These are the activations of a small neural network, seen along a few directions. Each row is one input.
Each table varies a few parts of the input and shows all the possible inputs, shuffled.
Descriptions start from the smaller parts, as in this example, which fits no table here: one of 5 places around a ring, together with either a single point or one of 11 places along a line or (one of 2 separate values, together with one of 6 places along a line).
Shared parts are said once, and a part with two or three values counts as separate values.
In the rows, zero is written as 128.

Other details of the inputs shift rows strongly along two fixed directions, in all tables alike. That doesn't count.

A family of inputs:
x1: [120  87 188 183 114 102  91  94 113 162 174  94 137]
x2: [ 83 141 176 122 143 217 125 156 155 135 115 158  78]
x3: [179 146  57 102 134  60 155 129 109 101 127 117 166]
x4: [130 189  67  69 171 154 139 167 109  91 116 138  74]
x5: [138 165  46  50 140 146 162 167 136  79  94 166  97]
x6: [ 78 143 163 120 142 215 112 167 170 139 111 160  76]
x7: [ 94 109 155 121 107 201 133 162 192 135 100 170  95]
x8: [163 154  64 112 150  54 119 112  70 109 156  84 135]
x9: [162 140  80 118 147  63 116 126  74 118 157  89 127]
x10: [173 141  60 102 128  66 154 112  96  99 123 121 160]
x11: [121 181  55  71 154 156 136 173 115 106  99 141  96]
x12: [119 107 179 167 116 116 103  92 116 162 143 107 156]
x13: [175 143  50 103 131  64 149 125 108 105 120 116 157]
x14: [101 109 155 128 114 197 131 160 190 142 101 171 103]
x15: [182 143  73 113 135  41 166 100  90  87 133 107 182]
x16: [144 153  71 112 137  76 125 107  82 122 130 101 153]
x17: [119 101 195 171 118 123 115  83 100 157 145 109 157]
x18: [139  93 179 162 105 118 137  99 141 139 138 132 168]
x19: [ 86 137 160 123 137 209 116 168 159 144 105 155  87]
x20: [122 180  68  66 166 159 136 181 117  96 128 141  55]
x21: [129  96 189 179 121 102 107  83  95 154 169  89 142]
x22: [169 145  48 102 126  58 146 119 111 104 120 121 158]
x23: [ 79 140 163 124 140 211 108 165 167 136 119 154  70]
x24: [123  94 181 177 121 114  96 106 110 155 158  95 134]
x25: [123  96 175 170 101 111 137 105 162 139 132 127 164]
x26: [123  99 182 176 112 107 115  68  93 159 149  97 170]
x27: [135  84 167 158 101 120 132  92 132 144 131 133 161]
x28: [123 103 179 173 123 122  99 106 112 153 148 101 140]
x29: [139  89 175 177 104 100 140 101 150 140 136 115 179]
x30: [127  85 160 158  91 111 124  95 148 144 131 126 157]
x31: [136 167  39  61 141 136 152 173 149  94  94 165 100]
x32: [ 94 140 161 125 141 200 115 165 153 139 113 149  86]
x33: [ 96 121 164 129 114 193 136 164 200 134 109 175 106]
Description of these inputs: one of 3 separate values, together with either one of 5 places along a line or one of 6 places along a line.
Q: Changing only the choice among 3 separate values turns x21 into x24. The same change can be made to x26. Which row results?
A: x11
Q: Start at x30 and move only the place on the line of 5, one step at a time. The first step leads to x31. Which rows follow, in order?
A: x22, x33, x25
Q: Which other rows does x2 become when the choice among 3 separate values takes its other values? List them by row number.
A: x6, x32
Q: Which other rows does x23 become when the place on the line of 6 takes its other values? List them by row number.
A: x1, x6, x8, x12, x16

A family of inputs:
x34: [134 169  69  82 156 138 137 161 114 102 111 136 102]
x35: [ 72 115 209 147 120 227 109 149 173 159 112 160  94]
x36: [179 123 112 152 127  13 127  42  34 132 160  62 209]
x37: [195  97  90 144  97   5 160  62  96 116 137  98 224]
x38: [123 178  70  69 159 161 142 164 119  98 107 149  87]
x39: [171 134 108 146 132  33 129  58  43 132 149  74 199]
x40: [124  53 224 216  83  98  95  63 128 175 165  93 165]
x41: [133 169  59  70 151 135 136 167 117 101 117 142  91]
x42: [141 165  64  84 156 118 137 165 124 101 127 132  97]
x43: [133  48 244 231  92  76  94  48 107 182 177  77 190]
x44: [ 77  90 207 170 107 199  97 150 196 164 130 148  93]
x45: [ 75 114 223 163 123 207 117 122 155 156 121 147 112]
x46: [ 74  98 210 159 111 215 104 157 196 164 125 157  84]
x47: [148 149  64  83 122 130 169 156 164  93  86 169 140]
x48: [173 127 105 139 133  40 129  84  63 119 153  75 177]
x49: [132 169  58  75 153 137 135 173 122 105 113 141  93]
x50: [142 167  55  75 156 126 140 156 104  96 119 135 101]
x51: [147 150  65  79 126 132 174 159 165  90  90 169 134]
x52: [139 166  62  87 152 121 134 171 133 100 127 134  91]
x53: [ 85 116 201 153 125 206 119 138 159 149 123 151 101]
x54: [ 91  93 189 161 109 172 103 141 176 153 139 139 101]
Q: Changing only one part turns x35 into x38. The same change can be made to x47. Which row results?
A: x37
Q: Describe the family of inputs behind these rows.
A: one of 3 separate values, together with either a single point or one of 6 places along a line
Q: Which other rows does x42 become when the choice among 3 separate values takes its other values? List them by row number.
A: x40, x46
